These are the activations of a small neural network, seen along a few directions. Each row is one input.
Each table varies a few parts of the input and shows all the possible inputs, shuffled.
A made-up example of a description, with smaller parts first: one of 5 places around a ring, together with either a single point or one of 11 places around a ring or (one of 3 separate values, together with one of 6 places along a line).
Shared parts are said once, and a part with two or three values counts as separate values.

Other details of the inputs vary at random and push rows far along two fixed directions, the same in every table; ignore that.

A family of inputs:
x1: [-12  -7 -23 -42  19  17  59 -19  -4  39  -8   2 -24 -27   2]
x2: [-52  22  -8 -17   1   9 -19  44  20  -5  -1  31 -23  16  -1]
x3: [ 11 -22  29  28 -26 -16  -8 -25 -13   2 -22 -58  -3 -11  26]
x4: [  3  -5  27 -13   0  -8  20  29 -15  67 -24  -3 -41  20 -24]
x5: [-36  52  -1 -11   6   3   1  19  19  -5  24  28  22  19 -21]
x6: [-53  13   3 -17   3   5 -21  47  19   1  13  37 -30  11  -4]
x7: [ 12  -3   7  47 -11  30 -58   2  16 -25  47   3  20   5  -2]
x8: [ 23  -8  -3 -35   9 -12  32   4 -23  49 -43  19 -32 -19 -10]
x9: [ -6 -20 -12 -26  28  12  26 -23 -11  42 -27 -16  23  15 -37]
x10: [-38   5   9  21  23 -18  25  -1 -26 -43  -1  76  -2  13 -22]
x11: [-22  39 -33 -35   8 -16   7  -2   6 -18  24  38  30   1 -10]
x12: [ 31 -52   9  32   0  16  62  -4  -8 -48   5 -33 -34 -11  10]
x13: [  6 -10   4  38 -31  18 -70  19  13 -37  13  -2  13   1  -4]
x14: [-37  41  -2 -30   1 -23 -20  30   7 -19  -2  20  14   9 -24]
x15: [-28  36 -23 -23  24 -17   3  14  18 -15  17  29  36  14 -13]
x16: [ 20   7 -11   0 -35 -19 -35  12  14 -64  21   0  25 -22  25]
x17: [ 12  -6  -3  23 -17   7 -78   7   8 -46   7  -8  17   0  -4]
x18: [ 19 -25   7  34   1  -8  17 -40  -6   8   1 -48  20  -5  38]
x19: [-36   3  29   3  13   1  41 -21 -22  63  -1  -5  -4  12 -10]
x20: [ 25 -21  -1  23 -13  -5  21 -55 -18   5   7 -40  15 -15  40]
x21: [ 19 -24  44  16 -40  -6  11  14  10   3  11 -60  -2 -21   3]
x22: [-27  -2 -20 -23  19  -4 -41  19   1 -12 -22  39  26  15 -31]
x23: [-26  30 -19 -13  24  16 -36  -6  -2  -2   4  30  25  28 -36]
x24: [  9  32 -34 -11  26 -11  -8  -2   8  10  10  72 -14  -8  -3]
x25: [-13  26   8 -35  14  -3  48 -11  -8  33  -8 -34  14  12 -27]
x26: [ 42  -4  -5  27  -3 -20 -57  24  23 -39   2  11  -2   9  29]
x27: [ -2   5   5  36  -5  24 -34  15  40 -33  57  -3 -13   1  36]
x28: [-16  -2   7 -12   9  33  25 -14 -15  53 -18 -17   9  21 -44]
x29: [  8  21  18  36 -17   5 -27  13  32 -37  62  -5  21  -4  13]
x30: [-32  23 -13 -33   7 -29 -12  35  13 -22  -6  30  25   6 -15]
x31: [  9  -2 -25  21  10   9 -31   3  41 -50  37  -6   6   2  45]
x32: [ 16 -15  14  23 -11  33  20  -9  22   8  15 -63 -19  -2  31]
x33: [-43  45  -4   1  23  -9 -20 -18  -7  -1   8  37  17  27   2]
x34: [-34  13  20   1  10   7  42 -25 -21  56 -16 -11   2  19  -7]
x35: [-14  -4  30  53 -32 -13 -57  11  11 -29  26  12  -1  -8  29]
x36: [ 42 -49   3  -3 -27  10 -12 -24 -15  -8 -23 -44  14 -20   1]
x37: [  9   9  -2   9  31 -16  20  17  -4 -37  -4  79 -26  29 -31]
x38: [-17  14 -39 -25  16   8 -24 -20  -1  -8   5  48  30  11 -28]
x39: [ 65 -29   4   2 -22 -14   0 -10  -6   6 -22 -34 -19 -10  26]
x40: [-43  14  -5  -9  13 -28 -26  12  -6 -10 -21  46  17  14   7]
x41: [-15 -17 -13 -59   3   1  38   1 -12  26 -33 -11 -25  -6   3]
x42: [ 33 -28 -17  -4  -9  14  25 -31  11  -5  15 -51 -11 -18  40]
x43: [ 25   7 -17 -33  22  -8  41 -23 -15  51 -21   3 -13  16  -9]
x44: [-20 -12  10 -25  -1 -11  37 -16 -37  40 -43  15  -5 -31   0]
x45: [ 34  16  -1  32 -12 -15 -67  24  12 -32   9  -1 -13  12  21]
x46: [-24  14  -3  -3  16 -16  40  22  -7 -60  13  57   7   8 -43]
x47: [ 23  15 -23  20 -16  -5 -16  -7  23 -50  50  12  27 -46  24]
x48: [-13 -17  -9 -51   7  11  44   6 -15  32 -31   2 -31 -33   3]
x49: [-16  34  -2   0   0  -8 -32  46   2  15  -8  45 -23  32 -14]
x50: [  3 -26  37  39 -39  -6   0 -14  -4  12 -18 -48  -8 -11  24]
x51: [-21 -12   5 -32  -5 -21  32 -22 -34  34 -45   1   1  -4   0]
x52: [-39  40 -21 -23  30  11 -14   7  19  -9  16  23  -9  24   0]
x53: [  9  21  10  -5  15  12  36   2 -11  67 -17 -10 -23  33 -19]
x54: [ 18 -27  12   3 -17   8  -2   4   8  -5  -8 -71 -27 -11  28]
x55: [-21 -26  24 -21  -5  15   9  12 -21  53 -26 -11  -8   8 -50]
x56: [ 19 -15  33  15 -41  -3  13  11  11  -1  -3 -65   3 -16   5]
x57: [ 26 -22   2  32 -10   4  26 -50 -20  11   9 -27   8 -44  39]
x58: [ 14  24   1 -18  27   1  28 -10 -17  57 -21 -18 -17  32 -19]
x59: [ 53  -9  28  41  -7  13   7  -4   3  36  20 -42 -26   8  14]
x60: [  2  33 -25  -9  39 -14 -16  11  14   7   2  49   5  36  -4]
x61: [ 44 -49   6   6 -24  20  -7 -19 -17  -4 -19 -32   7 -47   1]
x62: [ 45 -62  20  39  -5  20  33 -24 -22 -42  -8 -27   1  -9 -28]
x63: [ 22   5  -8   9 -32 -11 -30  17  12 -58  25  13  19 -50  25]
x64: [-21 -23  -7 -46  20  -3  35  18  -1  30 -36 -22 -19   5   0]
x65: [ 27  -7 -30  30  -7  24 -45 -22  10 -39  29  21  28 -36   6]
Each input here is: one of 5 separate values, together with either a single point or (one of 2 separate values, together with one of 6 places along a line).
Changing only the choice among 5 separate values turns x50 into x56. The same change can be made to x44. Which row results? -> x63
Which other rows agree with x12 in the choice among 5 separate values? List them by row number. -> x1, x2, x6, x27, x31, x32, x41, x42, x48, x52, x54, x64
Change only the choice among 2 separate values in x53. List by row number the other rows that result. -> x49
A walk changes only the place on the line of 6. It starts at x8 and steps to x39. List the rest of the walk in order. -> x26, x45, x49, x4
Change only the choice among 2 separate values in x16. List by row number the other rows that result. -> x11

A family of inputs:
x66: [ 38 -22  -9 -27   5  -1  58 -36 -16  33 -26 -54 -11 -32  12]
x67: [-23  34 -26  -3  21 -15 -23  25   7 -67  19  90   5  -3 -17]
x68: [ 21 -30  32 -12 -14  -1  28   2 -10  47 -38 -74 -16  10  -5]
x69: [ 19 -40  12 -15  -9   2  44 -21 -25  25 -44 -57  -6 -34  -6]
x70: [ 69 -31   0  77 -29   2 -29 -20  15 -88  45 -19  26 -24  30]
x71: [-36  42  -9   2   5   0 -69  34  18 -18  20  71  -3  28 -21]
x72: [ 54 -12  12  80 -30  25 -45  -7  36 -52  55 -34  -5 -11  52]
x73: [-48  52 -11   2  19  -8 -50  30  16 -31  25  62   1  38  -6]
x74: [-71  30   0 -71  37  -2  35  24 -25  79 -48  41 -21  46 -72]
x75: [ 19 -25  32   8  -9  18  40 -20 -17  55 -14 -62 -25   3 -10]
x76: [ 21 -37  14  -7 -12   5  43 -30 -32  31 -39 -56  10 -20  -9]
x77: [ 24 -28  35  -4 -17   2  26   3 -15  62 -33 -62 -16  -5  -4]
x78: [-44  45  -8  -1   7 -21 -60  39  20 -19  15  66   6  27  -6]
x79: [-61   3 -18 -81  40 -20  81  19 -36  41 -44  76 -27  12 -61]
x80: [ 18 -30  33  -5 -11  -1  33  -7 -10  46 -31 -75 -19   9  -7]
x81: [-43  54  -8  11  15  -5 -55  32  12 -18  30  75   3  22  -4]
x82: [ 24 -33  30  -7 -16  12  25   1 -14  50 -35 -71 -19   9 -10]
x83: [ 33   7   3  38 -59   9 -53  -5  42 -63  60 -65  26 -37  63]
x84: [  5 -41  19  -1  -7  11  45 -50 -30  36 -27 -53  16 -17  -7]
x85: [ 43 -11  22  76 -34  -1 -53  -1  25 -52  46 -44   5 -10  60]
x86: [-36  48 -44 -11  29  -5 -38 -19   9 -32  34  82  35  10   6]
x87: [-20  37 -25   4  18 -13 -23  17   0 -62  23  92  23  10 -20]
x88: [-77   2 -20 -90  29 -15  49  18 -34  55 -62  63 -16   5 -53]
x89: [-37  29 -33   1  10  -8 -57  10   6 -45  10  79  36   8 -20]
x90: [-64  28   3 -74  28  -1  28  28 -21  88 -50  47 -21  40 -72]
x91: [ 50 -18  22  63 -45  -7 -71  17  31 -49  29 -44   8 -11  55]
x92: [-19  54 -48 -16  22 -11 -40   1   9 -39  24  80  28   6   6]
x93: [-72   9 -17 -90  34 -11  49  18 -31  53 -65  60 -11   5 -59]
x94: [ 21 -28  35   2 -13   2  30  -6 -16  62 -27 -62 -18  -5  -7]
x95: [ 72 -22 -20  38 -28   1 -45 -14  29 -75  36 -25   4 -43  73]
x96: [ 14 -21  25   7   0   3  63 -16  -2  50 -12 -62 -16  -1  14]
x97: [ 19 -24  20   7   3  24  59 -18  -7  44 -12 -66 -23   6   3]
x98: [ 51 -26  -7  50 -19  21 -57  -9  41 -60  60 -55  39 -30  47]
x99: [-22  22 -26  -9  16 -15 -22  32   9 -69  17  96  -1  -1 -12]
x100: [ 21 -40  23   9   3   6  77 -49 -30  20 -10 -40   8 -13 -14]
x101: [-20  45 -54 -12  25 -10 -42  -5  14 -36  26  81  33  10  -3]
x102: [ 15 -24  29   6  -3  18  42 -16 -20  47 -18 -69 -23  10  -6]
x103: [ 52  -7  14  81 -28  15 -43  -1  34 -50  55 -32   2 -19  62]
x104: [-23  32 -53 -30  15 -17 -41  17  17 -43  21  88   1  -6  22]
x105: [ 15 -21  22   3   4  11  62 -18  -1  41 -14 -69 -20   7   8]
What do these inputs look like to the network? -> either one of 2 separate values or (one of 3 separate values, together with one of 6 places along a line) or (one of 4 places along a line, together with one of 5 places around a ring)
Change only the place on the ring of 5 in x97. List by row number the other rows that result. -> x72, x96, x103, x105
Change only the choice among 3 separate values in x89. List by row number the other rows that result. -> x70, x101
Which other rows belong to the same alternative as x98? List them by row number. -> x83
